Each row below holds a small network's activations on one input, seen along a few directions.
Each table varies a few parts of the input and shows all the possible inputs, shuffled.
Descriptions start from the smaller parts, as in this example, which fits no table here: ring(8) and (point or (values(2) and line(4)) or line(9)).
Shared parts are said once, and a part with two or three values counts as separate values.
In the rows, 128 means zero.

Other details of the inputs shift rows strongly along two fixed directions, in all tables alike. That doesn't count.

Table:
x1: [ 55 219  92 217 133 195 177  57  58 104 146]
x2: [167  64 147  36  97 125  47 157 169 152 109]
x3: [ 69 250 162 219 191 143 196 116  34  89  95]
x4: [190  88 172  54  99 150  40 169 179 114 111]
x5: [166  96 128  32 102 148  41 136 196 117 111]
x6: [168  51 112  48 103  78 105 144 167 184 173]
x7: [153 127 167 103 110 167  72 142 136 120 110]
x8: [125 112 122 140 109 133 144 136  95 157 139]
x9: [159  62 118  80  85 105 138 157 160 149 149]
x10: [ 45 176 116 176 209 157 154 111 134  79  94]
x11: [162 118 124 128 137  80  99  81 167 141 113]
x12: [165  65 127 125  98  83 155 170 111 176 172]
x13: [131 116 136  78  93 171  84 127 162 103  99]
x14: [142 179 130 150 133 144  70  73 182  75  71]
x15: [120  73 104 136 105  74 204 125  86 210 192]
x16: [ 84 220 159 191 190 118 187 118  38 111 105]
x17: [ 51 208 113 214 120 209 179  72  52 107 114]
x18: [163  52 100 140  97  65 203 175 104 198 189]
x19: [138 120 130 162 104 133 163 147  96 135 148]
x20: [111  84 135  57 196 108  80 146 206 102  93]
x21: [115 149 143 156 114 166 122 126  88 127 122]
x22: [138  86  74 148 104  69 206 132 112 173 215]
x23: [143 132 115  89 109 164  89 121 161 112 124]
x24: [147 140 165 106 161  62 143 181 123 122 114]
x25: [ 78  92  99 162 216  59 224 122 103 174 167]
x26: [159  69 147  89 102  98 103 158 128 176 151]
x27: [139 147 109 186 140  85 151  73 135 141 126]
x28: [128 101  79 150 112  85 194 120 104 171 206]
x29: [ 99 190 137  79 120 235   6  74 163  47  71]
x30: [135 138 139 167 161  25 227 187  82 154 160]
x31: [138 126 101 123 108 145 138 129 143 123 146]
x32: [114 194 180 122 121 235  33 110 124  78  68]
x33: [132 208 134 156 131 182  55  69 191  44  44]
x34: [151 115 136 171 110 127 174 153  92 143 160]
x35: [ 49 182 114 176 202 159 147 122 148  69  92]
x36: [179  61 142  43  89 126  60 170 178 133 109]
Description of these inputs: line(4) and (values(3) or line(6)).
- Changing only the line(4) part turns x20 into x25. The same change can be made to x17. Which row results? => x15
- Change only the line(6) part in x9. List by row number the other rows that result. => x18, x19, x22, x31, x34
- Change only the values(3) part in x10. List by row number the other rows that result. => x14, x24
- Change only the values(3) part in x25. List by row number the other rows that result. => x11, x16

Table:
x37: [ 94 182 137 170 162 178 115 112 122  79  91]
x38: [118 144 143 103 145 141  98 139 132 118 109]
x39: [150  80 137  60 138 100  92 134 172 126 116]
x40: [154  80 110 122 132  38 173 146 138 186 184]
x41: [132 113 103 167 113 102 185 124  87 175 182]
x42: [142 137 140 119 102 155  89 120 133 114 103]
x43: [ 83 167 102 205 150 114 206  92  88 147 148]
x44: [100 159 119 218 164 117 205 120  79 140 146]
x45: [132 138 150 115 140 125 107 120 127 106 100]
x46: [144  81 135  86 145 108  96 149 184 124 109]
x47: [152  80 139  59 104 132  78 157 171 126 130]
x48: [101 187 149 155 114 202 106 111 103  82  86]
x49: [168  87 150  64 102 129  80 159 165 130 127]
x50: [ 84 159 108 197 161 117 205  98  63 137 157]
x51: [110 192 136 166 118 189 101  90 109  89  84]
x52: [ 84 150 107 212 167 119 204 118  83 138 151]
x53: [120 125 124 157 148  83 192 144  83 178 165]
x54: [ 87 194 120 159 141 185 127 112 118  67  97]
x55: [127 136 148 138 146 132 109 136 142 104  93]
x56: [ 86 195 126 160 148 171 113  91 128  86  98]
x57: [100 202 136 168 132 178 129 114 109  67  83]
x58: [139  88 141  55 137 110  86 154 170 139 109]
x59: [167  92 150  67 137  97  90 143 163 126 121]
x60: [129 152 142 127 131 122 106 118 146 111 100]
x61: [ 97 181 124 153 120 206  97  91 114  88 101]
x62: [156  80 133  62 100 134  72 148 170 130 130]
x63: [ 97 186 120 158 126 197  99  85 118  87  98]
x64: [123 107  93 167 119  96 191 110 100 177 170]
x65: [108 139 138 101 147 144  98 137 136 117 108]
x66: [159  79 127  65  99 129  76 133 176 136 121]
x67: [145 138 137 118 109 161  91 119 136 117 115]
x68: [117 114  96 160 133  86 210 138 107 152 164]
x69: [161  85 143  61 102 131  78 159 166 127 131]
x70: [155  69 118 111 141  44 174 146 119 178 182]
x71: [ 97 171 101 202 142 124 212 122  74 125 157]
x72: [144 143 133 123 115 153  93 113 140 116 112]
x73: [167  75 111 118 122  45 188 171 133 172 181]
x74: [161  82 118 125 131  37 176 148 138 189 180]
x75: [122 145 152 108 138 133 100 139 127 119  95]
x76: [166  85 138  64  98 132  72 151 166 131 132]
x77: [124 124 130 108 107 171  95 119 142 114 110]
x78: [168  64 118 121 102  71 171 157 115 195 190]
x79: [133 116  99 169 119  94 184 118  93 174 179]
x80: [138 134 145 115 101 161  91 128 130 112 104]
x81: [120 123 135 103 111 168 101 128 143 111 110]
- Changing only one part turns x64 into x51. The same change can be made to x39. Which row results? => x45
- What is each input in this table made of? => line(5) and (line(4) or values(5))

Table:
x82: [181  87 162  99 140  56 106 163 161 140 127]
x83: [148  84 127  71 100 107 109 146 122 183 168]
x84: [170  88 148  96 155  58 101 159 165 158 146]
x85: [ 82 151 137 105 161 160  90 105 160  91  53]
x86: [133 184 175 156 145 143  90 118 131  70  64]
x87: [121 155 144 135 182 166  70  99 155  80  79]
x88: [ 69 128  95 202 111 132 216  90  65 183 159]
x89: [173  59 120 111 112 111 109 127 151 176 164]
x90: [ 93 164 123 128 180 188 106 121 149  64  96]
x91: [152 147 141 163  98 157 120 119 103 135 125]
x92: [ 98 128 120 126 122 170 117  96  96 140 140]
x93: [112 151 105 206  92 137 222 137  48 139 169]
x94: [103 227  85 145 149 140  95  59 152  57  86]
x95: [108 148 137 152 160 151  83 104 171  84  56]
x96: [112 176 171 105 142 144  99 128 118  84  69]
x97: [168  84 138  76  79 102 124 152 113 166 136]
x98: [123 131 102 185  99 127 211 148  63 152 185]
x99: [156 105 141  96 130  82 149 183 151 119 128]
x100: [136  75 109  99 109 141 114 142 146 131 170]
x101: [ 91 145 119 124 158 171 108 130 178  67  69]
x102: [126 143 140  85 158 143  98 161 168  95 116]
x103: [151 105 138  93 139  88 146 183 153 122 139]
x104: [ 78 126  83 215 110 150 216 111  87 143 164]
x105: [169  72 137  62  84  99 111 158 123 171 150]
x106: [162 111 129 132 107 125 110 133 129 170 156]
x107: [ 85 189 158 112 168 161  94 115 119 100  93]
x108: [153  88 161  60 136  60 120 168 145 153 132]
x109: [141  96 114 104 101 127 124 162 129 147 177]
x110: [106 119  95 232 112 124 204  94  90 179 158]
x111: [197  84 136 119  81  98 127 150 128 166 139]
x112: [ 90 153 145  97 180 165  86 102 135  91  87]
x113: [110 192  63 205  96 113 223  32  91 141 194]
- What is each input in this table made of? => values(2) and (point or (values(3) and line(5)))
- Changing only the values(2) part turns x106 into x84. The same change can be made to x89. Which row results? => x87
- Change only the values(2) part in x103. List by row number the other rows that result. => x98
- Change only the values(3) part in x95. List by row number the other rows that result. => x85, x101
